These are the activations of a small neural network, seen along a few directions. Each row is one input.
Each table varies a few parts of the input and shows all the possible inputs, shuffled.
Descriptions start from the smaller parts, as in this example, which fits no table here: line(6) and (point or ring(9) or (values(2) and ring(5))).
Shared parts are said once, and a part with two or three values counts as separate values.
In the rows, zero is written as 128.

Other details of the inputs shift rows strongly along two fixed directions, in all tables alike. That doesn't count.

Rows:
row 1: [170  66 182 163 112  91 222 146 133 122 134]
row 2: [210 168 133  95 190  86 111 152 156  75 126]
row 3: [196 120 138 148 135  79 185 140 162 102 145]
row 4: [ 75 173  98 103 124 188  68 109 122 134  96]
row 5: [ 15 100 114 143  96 171  80 133 101 158 147]
row 6: [142  51 168 192  47  86 242 141 113 152 144]
row 7: [ 73 235 113  70 210 160  36 126 143 136 141]
row 8: [ 91 204  87 106 166 177  49 105 122 126  98]
row 9: [ 23  41  79 139  22 147 171 105  59 190 132]
row 10: [220 225 125  78 233  90 102 131 185  70 141]
row 11: [ 43 118 113 120  57 188  81 103 104 178 102]
row 12: [184 166 157 114 162  94 158 133 143 110 139]
row 13: [186  93 170 139 165 102 185 139 149  96 139]
row 14: [ 95 174  92  90 160 200  54 117 155 152 107]
row 15: [ 40 133  86 134  90 201  86 116 117 159 102]
row 16: [ 29 105  90 144  83 162  74 149 100 161 150]
row 17: [145 123 153 138 146 110 172 143 143 131 139]
row 18: [ 68 144 107 146 103 139 114 131 128 161 156]
row 19: [177 135 122 134 157  89 140 149 166  97 137]
row 20: [ 75 120 117 129  81 164  82  96 105 182 106]
row 21: [188  63 146 166  94  74 196 161 133 107 131]
row 22: [211 155 119 134 188 130 151 123 154  91  95]
row 23: [169  35 151 202  51 103 218 111 103 153 102]
row 24: [208 192 151  71 251 116  90 138 165  60 132]
row 25: [ 26  45 137 170   6 140 125 129  56 161 146]
row 26: [133  96 139 136  92 106 134 145 103 117 136]
row 27: [200 139 161 134 129  75 183 131 141 105 141]
row 28: [ 85 230  82  76 194 141  10 131 155 112 141]
row 29: [ 86 151  93 116 142 182  57 106 138 176 113]
row 30: [193 159 167  93 213 108 129 128 153  78 134]
row 31: [153  35 129 130  50  87 241 105  75 136 118]
row 32: [ 73 161  98 128 122 167  57  94 105 165 108]
row 33: [181  83 149 146 135 109 163 152 131  97 145]
row 34: [188 115 187 126 147  87 187 136 134 102 127]
Each input here is: values(2) and (point or ring(5) or ring(11)).
The inputs of row 25 and row 33 match in every part but the values(2) part. If row 32 is changed in the same way as row 25 into row 33, which row does it become? -> row 23
Change only the ring(11) part in row 21. List by row number the other rows that result. -> row 1, row 3, row 5, row 6, row 13, row 16, row 17, row 18, row 19, row 33

Rows:
row 35: [ 59 156 113 118 113 145 104 123 114 153 145]
row 36: [179 115 154 128 167 113 145 141 148 103 139]
row 37: [169 193 109  99 208 124  92 142 175  92 134]
row 38: [182  74 170 151 100  90 181 141 129 106 134]
row 39: [ 83 129  99 134 117 174  90 109 126 173 114]
row 40: [ 83 116 113 136  85 159 115 106  94 143 101]
row 41: [ 64 158 112 133 109 141  93 124 111 148 141]
row 42: [ 74 109 128 135  89 131 104 123  97 143 143]
row 43: [ 63 142 128 130 111 146  80 133 123 149 136]
row 44: [164 187 138  99 225 132  89 141 170 104 136]
row 45: [ 82 139  96 109 107 161  97  99 113 171 115]
row 46: [ 69 130 101 127 110 149  81 142 119 142 140]
row 47: [183 164 124  86 187 140 131 113 142  97 100]
row 48: [ 82 107 132 120  98 129 122 124 103 142 145]
row 49: [ 93 117 105 137  82 148 111 101 104 168 110]
row 50: [169 184 109  72 215 121  98 141 153  95 141]
row 51: [108 112 112 141  85 151 115 111 122 163 107]
row 52: [ 84 111 116 140  83 168 113 115 108 144  99]
row 53: [181 111 169 124 134  84 184 132 131 110 132]
row 54: [165 186 109 105 223 132  99 141 176  98 138]
row 55: [ 75 109 109 136  89 129 110 134  97 143 140]
row 56: [185 113 169 138 130  81 172 133 129 105 128]
row 57: [ 79 119 110 130  96 124 136 125 113 143 141]
row 58: [176 139 149 140 163 114 159 141 155 111 136]
row 59: [170 175 112  96 225 135  91 150 167  98 140]
row 60: [185  65 156 171  76  65 225 133 118 108 128]
row 61: [186  72 176 178  72  79 223 142 129 115 129]
row 62: [193  49 166 172  87 116 225 123 120 115  94]
What do these inputs look like to the network? -> line(4) and (values(2) or ring(5))
The inputs of row 45 and row 49 match in every part but the line(4) part. If row 57 is changed in the same way as row 45 into row 49, which row does it become? -> row 60
Change only the values(2) part in row 51. List by row number the other rows that result. -> row 52
Start at row 54 and move only the ring(5) part, one step at a time. The first step leads to row 58. Which rows follow, in order? -> row 44, row 36, row 59
